These are the activations of a small network on made-up records, seen along a few directions, one row for each record.
Each row is followed by the record's values for the fields PAB, NUFUT, VAP, MITU, TAGI, DAG, NIF, NOR.
Other fields move the rows too, some of them a lot.
In the rows, zero is written as 500.
Strong random noise was added to every row along 6 fixed directions; ignore it. To show where, here is one row again and again, with new noise each time:
[430 492 449 542 319 297 372 305 396 307 416 567 498 301 647 382 519 448
 489 484 572 387 419 521 615 406 537 510]
[680 453 431 745 392 392 172 503 383 506 593 515 783 516 513 667 327 326
 710 522 371 438 344 294 437 569 540 488]
[648 557 152 366 619 815 311 891 609 548 582 376 671 310 311 445 296 239
 771 627 333 867 457 688 265 746 498 214]
[445 514 370 415 451 499 440 385 466 564 474 478 442 466 522 561 502 586
 555 586 608 444 545 416 587 503 325 655]
[478 534 613 530 408 495 483 500 483 369 538 466 626 443 469 373 474 383
 507 475 311 506 350 668 525 478 621 406]
[575 372 371 423 454 342 482 370 450 336 417 528 372 455 550 495 482 694
 535 582 711 491 588 468 554 402 289 724]
[374 624 303 343 477 620 337 432 489 599 513 446 482 351 476 534 467 425
 578 595 514 510 524 472 565 562 381 506]
[383 567 535 685 306 474 478 431 434 700 485 495 655 519 619 513 573 436
 552 477 443 294 320 412 616 581 587 508]

[656 366 639 439 549 517 641 646 532 295 535 419 589 599 346 351 440 611
 604 604 370 641 425 738 439 485 437 613]
PAB=ruzal NUFUT=rotus VAP=mavuk MITU=megul TAGI=pegi DAG=febom NIF=fadus NOR=tok
[582 408 420 640 504 365 467 467 446 615 458 587 446 629 571 672 551 684
 528 507 719 391 570 241 539 514 382 688]
PAB=lofes NUFUT=nas VAP=fab MITU=lur TAGI=pegi DAG=gulif NIF=fadus NOR=tok
[564 517 333 676 427 533 429 550 505 751 505 501 601 538 544 669 456 444
 602 493 514 466 460 302 463 620 504 415]
PAB=pom NUFUT=nas VAP=fab MITU=lur TAGI=pegi DAG=gulif NIF=fadus NOR=zuruv
[669 280 695 714 477 329 833 606 534 336 413 551 504 655 554 380 573 667
 410 377 561 503 438 639 429 421 645 512]
PAB=pom NUFUT=linon VAP=fab MITU=gop TAGI=pegi DAG=sov NIF=leriv NOR=zuruv
[549 507 711 552 522 460 344 380 433 389 653 488 611 619 404 638 397 413
 498 480 316 434 459 396 499 423 519 560]
PAB=ruzal NUFUT=nas VAP=fab MITU=gop TAGI=pegi DAG=gulif NIF=leriv NOR=tok
[396 581 542 474 462 620 690 575 586 664 486 460 471 531 496 460 577 513
 422 465 427 514 463 615 510 564 544 384]
PAB=pom NUFUT=rotus VAP=fab MITU=lur TAGI=lutuv DAG=sov NIF=fadus NOR=zuruv
[504 454 389 320 547 544 472 701 582 378 479 461 418 300 552 340 472 416
 554 549 505 641 515 671 353 544 486 359]
PAB=lofes NUFUT=nas VAP=mavuk MITU=gop TAGI=lutuv DAG=sov NIF=fadus NOR=zuruv
[578 552 431 532 482 556 336 500 501 606 602 462 604 524 412 706 358 400
 587 539 355 544 476 389 443 556 443 427]
PAB=ruzal NUFUT=rotus VAP=fab MITU=lur TAGI=pegi DAG=sov NIF=fadus NOR=zuruv
[565 491 459 713 454 358 342 533 425 361 439 610 625 368 576 400 494 309
 507 409 542 514 402 520 456 523 745 302]
PAB=ruzal NUFUT=linon VAP=fab MITU=megul TAGI=pegi DAG=sov NIF=fadus NOR=zuruv
[612 403 489 727 400 297 483 429 433 510 448 590 508 595 598 585 538 620
 483 431 610 380 485 316 557 471 496 596]
PAB=lofes NUFUT=nas VAP=fab MITU=lur TAGI=lutuv DAG=sov NIF=fadus NOR=tok
[454 548 528 356 517 656 495 791 619 454 565 423 543 304 523 334 431 248
 538 492 239 653 386 759 312 570 647 169]
PAB=lofes NUFUT=nas VAP=mavuk MITU=gop TAGI=lutuv DAG=febom NIF=fadus NOR=zuruv
[480 504 605 236 657 634 668 456 573 476 564 430 307 665 338 581 484 721
 393 557 481 574 690 535 529 388 292 695]
PAB=lofes NUFUT=rotus VAP=fab MITU=gop TAGI=lutuv DAG=gulif NIF=leriv NOR=tok
[291 724 438 524 466 616 379 373 463 674 494 522 512 384 492 523 561 326
 425 441 465 445 482 478 617 568 643 340]
PAB=lofes NUFUT=rotus VAP=fab MITU=lur TAGI=pegi DAG=febom NIF=leriv NOR=zuruv
[513 489 542 571 470 492 573 538 517 564 505 517 506 568 520 510 530 519
 471 449 489 463 486 455 499 506 535 485]
PAB=lofes NUFUT=linon VAP=fab MITU=gop TAGI=lutuv DAG=gulif NIF=leriv NOR=zuruv
[578 465 378 490 529 616 635 809 616 543 443 463 534 426 488 387 482 424
 582 523 481 686 462 679 330 617 560 273]
PAB=pom NUFUT=nas VAP=fab MITU=megul TAGI=pegi DAG=gulif NIF=fadus NOR=zuruv
[626 403 455 666 504 462 522 726 505 542 450 548 603 528 568 446 501 479
 589 498 565 545 424 523 357 623 591 435]
PAB=pom NUFUT=rotus VAP=mavuk MITU=megul TAGI=lutuv DAG=febom NIF=fadus NOR=tok
[352 509 541 477 413 444 408 375 457 523 527 503 488 445 659 556 498 428
 519 517 487 320 460 369 538 461 457 551]
PAB=pom NUFUT=nas VAP=mavuk MITU=gop TAGI=pegi DAG=gulif NIF=fadus NOR=tok
[452 539 441 467 409 622 586 626 561 680 509 413 595 477 499 457 501 479
 619 592 392 536 393 591 498 638 455 458]
PAB=ruzal NUFUT=rotus VAP=mavuk MITU=megul TAGI=pegi DAG=febom NIF=fadus NOR=tok
[457 575 367 483 485 592 351 520 519 798 580 467 538 525 541 746 426 397
 595 538 473 428 536 235 447 609 384 468]
PAB=ruzal NUFUT=linon VAP=fab MITU=gop TAGI=lutuv DAG=gulif NIF=fadus NOR=zuruv
[437 569 381 588 493 557 516 586 526 625 430 548 525 406 557 408 580 390
 489 445 584 519 470 534 495 620 661 324]
PAB=lofes NUFUT=linon VAP=fab MITU=megul TAGI=pegi DAG=sov NIF=leriv NOR=zuruv
[520 519 240 437 562 543 510 520 517 497 367 516 387 397 448 451 537 595
 513 522 704 642 612 560 515 524 440 485]
PAB=ruzal NUFUT=rotus VAP=fab MITU=lur TAGI=lutuv DAG=sov NIF=leriv NOR=zuruv
[427 545 697 440 467 548 458 577 545 459 647 453 563 464 502 508 442 323
 483 463 207 479 405 585 424 491 588 333]
PAB=lofes NUFUT=nas VAP=mavuk MITU=gop TAGI=pegi DAG=gulif NIF=fadus NOR=zuruv
[558 455 466 692 409 486 566 736 536 613 477 536 610 486 615 449 519 409
 560 438 452 499 363 529 390 631 647 313]
PAB=lofes NUFUT=nas VAP=fab MITU=gop TAGI=pegi DAG=gulif NIF=fadus NOR=tok
[497 534 565 489 471 442 427 399 461 511 536 528 467 546 471 654 462 513
 413 464 452 445 558 382 542 404 460 515]
PAB=lofes NUFUT=nas VAP=fab MITU=megul TAGI=lutuv DAG=febom NIF=fadus NOR=tok
[603 428 372 438 464 357 227 357 410 384 530 502 512 439 517 638 346 501
 633 626 522 473 535 334 493 428 287 655]
PAB=ruzal NUFUT=rotus VAP=mavuk MITU=megul TAGI=lutuv DAG=febom NIF=fadus NOR=tok
[599 371 440 547 507 518 696 750 539 431 383 484 564 487 494 243 578 611
 632 569 605 633 404 733 455 610 533 530]
PAB=ruzal NUFUT=rotus VAP=mavuk MITU=megul TAGI=pegi DAG=febom NIF=fadus NOR=tok
[611 373 446 629 557 474 660 737 540 520 405 541 496 537 598 388 573 581
 521 449 659 556 496 561 376 581 604 476]
PAB=lofes NUFUT=linon VAP=mavuk MITU=lur TAGI=lutuv DAG=gulif NIF=leriv NOR=tok
[625 455 676 648 572 620 660 704 576 655 618 440 647 778 383 604 466 524
 521 454 322 538 436 508 390 588 583 472]
PAB=lofes NUFUT=linon VAP=fab MITU=lur TAGI=pegi DAG=sov NIF=leriv NOR=zuruv
[621 445 483 522 493 518 493 559 509 470 546 467 556 560 429 549 413 534
 574 542 441 572 476 517 450 513 439 525]
PAB=ruzal NUFUT=rotus VAP=fab MITU=gop TAGI=pegi DAG=febom NIF=fadus NOR=tok
[318 624 395 421 524 585 432 560 527 495 477 539 475 243 594 353 542 274
 448 446 519 542 496 634 459 562 670 250]
PAB=lofes NUFUT=linon VAP=mavuk MITU=lur TAGI=pegi DAG=sov NIF=fadus NOR=tok
[354 595 371 282 610 817 732 629 659 836 486 377 368 547 450 526 604 597
 489 564 588 563 602 549 502 651 347 534]
PAB=pom NUFUT=linon VAP=mavuk MITU=lur TAGI=pegi DAG=sov NIF=leriv NOR=tok
[450 626 413 342 499 433 185 176 422 282 554 523 400 333 400 620 368 427
 406 502 455 528 621 435 600 315 395 487]
PAB=ruzal NUFUT=rotus VAP=fab MITU=lur TAGI=lutuv DAG=sov NIF=fadus NOR=zuruv
[461 567 371 452 520 585 440 528 530 610 509 496 467 446 488 583 467 448
 492 501 507 548 551 471 470 548 476 409]
PAB=ruzal NUFUT=linon VAP=fab MITU=lur TAGI=lutuv DAG=sov NIF=fadus NOR=zuruv
[435 618 424 416 507 652 565 606 570 566 470 470 460 407 440 401 543 421
 429 453 446 611 525 633 517 539 583 317]
PAB=lofes NUFUT=nas VAP=fab MITU=megul TAGI=lutuv DAG=febom NIF=fadus NOR=tok

Here are new rows. What are their fields?
[600 513 726 408 511 486 570 319 488 336 594 426 513 678 243 538 424 659
 427 534 286 563 527 585 608 321 390 648]
PAB=ruzal NUFUT=rotus VAP=fab MITU=megul TAGI=lutuv DAG=febom NIF=fadus NOR=zuruv
[486 499 344 511 416 477 412 531 462 436 420 494 603 329 528 309 521 431
 645 578 543 542 386 603 551 590 534 487]
PAB=ruzal NUFUT=rotus VAP=mavuk MITU=megul TAGI=pegi DAG=febom NIF=fadus NOR=tok
[284 694 708 210 570 529 417 145 444 338 558 453 365 509 263 512 541 578
 342 560 458 453 609 562 743 313 360 710]
PAB=ruzal NUFUT=rotus VAP=fab MITU=megul TAGI=pegi DAG=febom NIF=fadus NOR=zuruv
[375 501 659 334 542 654 772 674 623 656 509 393 382 571 538 467 584 593
 428 502 412 491 515 638 454 523 465 494]
PAB=lofes NUFUT=nas VAP=mavuk MITU=gop TAGI=lutuv DAG=febom NIF=fadus NOR=zuruv
[282 712 567 223 704 811 539 468 577 821 633 407 387 645 306 693 527 537
 410 560 466 501 686 426 542 562 346 575]
PAB=lofes NUFUT=linon VAP=fab MITU=megul TAGI=pegi DAG=sov NIF=fadus NOR=zuruv
[522 502 472 511 401 365 504 289 463 396 436 526 430 490 492 482 532 616
 425 482 565 460 531 495 640 394 431 585]
PAB=ruzal NUFUT=rotus VAP=fab MITU=lur TAGI=lutuv DAG=sov NIF=fadus NOR=zuruv
[654 483 351 284 595 566 482 524 580 301 522 432 414 437 299 468 374 559
 514 576 460 767 623 672 444 441 335 472]
PAB=ruzal NUFUT=rotus VAP=fab MITU=lur TAGI=lutuv DAG=sov NIF=fadus NOR=zuruv
[572 398 484 691 345 301 708 452 476 390 305 574 480 489 606 296 637 666
 443 434 650 475 417 632 593 454 593 512]
PAB=ruzal NUFUT=rotus VAP=fab MITU=lur TAGI=lutuv DAG=sov NIF=fadus NOR=zuruv
[677 468 585 357 532 454 283 337 453 286 675 404 589 591 270 629 276 527
 601 638 256 578 520 462 520 367 279 693]
PAB=ruzal NUFUT=rotus VAP=mavuk MITU=megul TAGI=lutuv DAG=febom NIF=fadus NOR=tok
[595 469 604 520 608 448 323 444 441 389 627 528 543 592 425 647 391 471
 494 483 451 493 561 379 426 438 488 580]
PAB=lofes NUFUT=linon VAP=mavuk MITU=lur TAGI=lutuv DAG=sov NIF=leriv NOR=tok
[502 526 507 393 612 560 526 461 536 446 532 501 403 516 389 542 470 531
 418 487 505 593 614 557 495 453 476 492]
PAB=lofes NUFUT=linon VAP=fab MITU=lur TAGI=pegi DAG=sov NIF=leriv NOR=zuruv
[601 464 445 472 477 585 505 526 523 718 581 391 591 698 401 690 428 628
 677 643 438 491 499 369 515 601 256 715]
PAB=ruzal NUFUT=rotus VAP=mavuk MITU=megul TAGI=pegi DAG=febom NIF=fadus NOR=tok
[443 519 304 370 543 617 542 648 537 535 403 459 486 357 479 329 560 521
 626 629 620 624 490 653 498 631 433 505]
PAB=ruzal NUFUT=rotus VAP=mavuk MITU=megul TAGI=pegi DAG=febom NIF=fadus NOR=tok
[480 553 343 427 541 579 409 551 519 556 493 493 444 420 484 543 471 455
 518 521 547 563 576 454 480 541 448 446]
PAB=lofes NUFUT=nas VAP=fab MITU=gop TAGI=lutuv DAG=gulif NIF=fadus NOR=tok
[439 630 514 322 475 600 536 371 535 506 527 415 463 491 338 482 488 523
 442 540 357 563 541 601 618 429 411 492]
PAB=ruzal NUFUT=rotus VAP=fab MITU=megul TAGI=lutuv DAG=febom NIF=fadus NOR=zuruv
[251 605 673 451 337 508 639 349 476 492 457 449 541 435 536 258 646 506
 445 519 385 368 337 695 715 473 573 539]
PAB=ruzal NUFUT=rotus VAP=mavuk MITU=megul TAGI=pegi DAG=febom NIF=fadus NOR=tok
[558 563 441 698 499 597 446 687 501 750 528 527 686 558 492 552 492 347
 569 447 431 516 415 406 421 674 681 330]
PAB=lofes NUFUT=linon VAP=fab MITU=megul TAGI=lutuv DAG=febom NIF=leriv NOR=zuruv
